Here are a small network's activations along a few directions, averaged over the inputs that share one value of a field.
Values that are neighbours, or in one group, have similar rows; names and order tell nothing.
In the rows, zero is written as 500.
Random noise pushes rows far along 3 fixed directions. That doesn't count. These rows show it; they differ only by the noise:
[520 522 464 511 524 447 571 590 488 573 540 401 532 433]
[457 483 570 439 560 466 486 527 529 528 470 439 334 540]
[439 470 569 416 530 478 494 480 539 494 450 460 245 606]
[530 499 557 518 615 449 485 663 472 633 518 380 597 364]
[583 398 458 529 389 540 609 539 386 577 443 439 429 577]


Values of T:
t6: [733 366 333 713 401 590 588 476 400 613 511 575 840 449]
t8: [535 333 811 541 836 595 264 644 324 585 497 728 623 614]
t7: [327 682 620 439 750 285 304 432 719 504 564 432 295 418]
t2: [464 254 910 458 485 663 179 510 560 349 271 517 531 381]
t1: [525 590 412 552 394 502 462 643 552 496 410 285 758 107]
t4: [350 519 636 371 763 522 310 316 749 362 482 519 481 433]
t10: [376 681 455 412 608 424 382 327 724 386 558 747 477 569]
t3: [437 508 651 352 381 628 458 452 393 535 379 594 151 767]
t9: [630 327 525 573 498 519 462 733 361 667 470 296 779 277]
t5: [179 880 584 320 815 246 443 423 674 318 734 649 132 693]
T is arranged as a 2 by 5 grid.
Name the neighbours of t1, in listed order. -> t2, t9
Name the neighbours of t8, in listed order. -> t10, t5
Each value of T is a pair of two hidden parts, and every pair occurs once (2 first parts, 5 second parts).
Changing only the second part turns t5 into t1. t8 has the same second part as t5; what does that change turn t8 into? -> t2
Changing only the second part turns t10 into t6. t3 has the same second part as t10; what does that change turn t3 into? -> t7
